A small network was shown many inputs. Here are its activations along a few directions, one row for each input.
Each table varies a few parts of the input and shows all the possible inputs, shuffled.
Descriptions start from the smaller parts, as in this example, which fits no table here: line(4) and (point or line(9) or (values(2) and ring(8))).
Shared parts are said once, and a part with two or three values counts as separate values.
In the rows, 128 means zero.

Other details of the inputs shift rows strongly along three fixed directions, in all tables alike. That doesn't count.
To show where, the next rows are all for the same input, with only those details redrawn:
[140 165  79  77 102 173 143 107 111 145  99]
[ 67 100 134  58  56 181 163  99 138 167 136]
[141 119 140 161 149  90 122 117 121 121 140]
[167 152  92 145 164 102 127 112 105 116  99]
[144 163 102  93 101 169 137 114 114 140 131]
[ 96  94 175 129  94 133 135 117 139 145 185]
[143 133  72 122 165  97 142  98 108 125  54]
[154 139 123 150 150 103 122 117 113 122 130]

Table:
r1: [ 66  79 110 105 135 105 149 117 150 139  57]
r2: [122 118 177 155 103 124 127 129 144 140 198]
r3: [139 133 101 160 165 102 103 138 129 102 107]
r4: [125 101 156 169 159  87 114 145 134 115 145]
r5: [146 146 127 146 125 134 118 143 140 112 134]
r6: [148 145 103  94 110 174 131 136 114 128 118]
r7: [100  90 143 143 133 102 128 129 141 114 108]
r8: [146 176 100  98 118 169 117 117 112 145 143]
r9: [ 87  82 125 123 142  99 146 117 134 123  65]
r10: [178 170 134 177 169 101 106 159 126 103 150]
r11: [ 83  90 179 120 102 138 128 110 131 147 187]
r12: [153 152 106 109 116 155 127 145 133 135 123]
r13: [ 71 105 136  86  83 174 139 126 135 141 129]
r14: [116 123 155 152 114 126 106 148 150 122 168]
r15: [ 94  97 154 139 113 130 117 135 139 119 148]
r16: [ 90  95 175 130 112 132 131 140 135 123 164]
r17: [ 89  71  93 107 167  88 158 110 123 124  25]
r18: [100  87 135 140 142  97 131 106 121 133 126]
r19: [139 149  94 121 134 141 122 118 119 138 129]
r20: [104  79 111 115 161  85 158 115 128 121  36]
r21: [ 97  91 179 138 121 110 140 137 142 118 147]
r22: [161 134 149 140 123 135 119 149 124 115 154]
r23: [157 149 115 145 161 100 130 113 123 127 105]
r24: [128 116 136 165 155  82 118 123 133 138 139]
r25: [148 137 113 121 128 146 121 143 125 127 131]
r26: [120 122 180 144 112 126 134 148 148 123 169]
r27: [ 91 117 136 108 101 158 124 136 141 135 142]
r28: [178 172 141 153 140 130 108 125 111 115 177]
r29: [169 162 134 156 134 121 108 128 109 121 168]
r30: [166 174 113 105 112 165 131 144 125 130 117]
r31: [172 163 126 170 159 108 110 146 125 104 124]
r32: [127 120 149 159 152  93 117 121 136 140 149]
r33: [136 171 100  90 110 176 128 142 120 130 126]
r34: [156 170 105 107 121 158 125 147 124 133 117]
r35: [149 155 100  80  92 181 147 136 133 138 106]
Describe the family of inputs behind these rows.
Answer: ring(5) and (values(2) or line(5))
Changing only the ring(5) part turns r14 into r5. The same change can be made to r24. Which row results?
Answer: r2
A walk changes only the ring(5) part. It starts at r31 and steps to r9. List the rest of the walk in order.
Answer: r13, r27, r1
Which other rows does r8 become when the values(2) part takes its other values? List them by row number.
Answer: r19
List by row number the other rows that have the ring(5) part in common with r17.
Answer: r6, r11, r13, r15, r16, r18
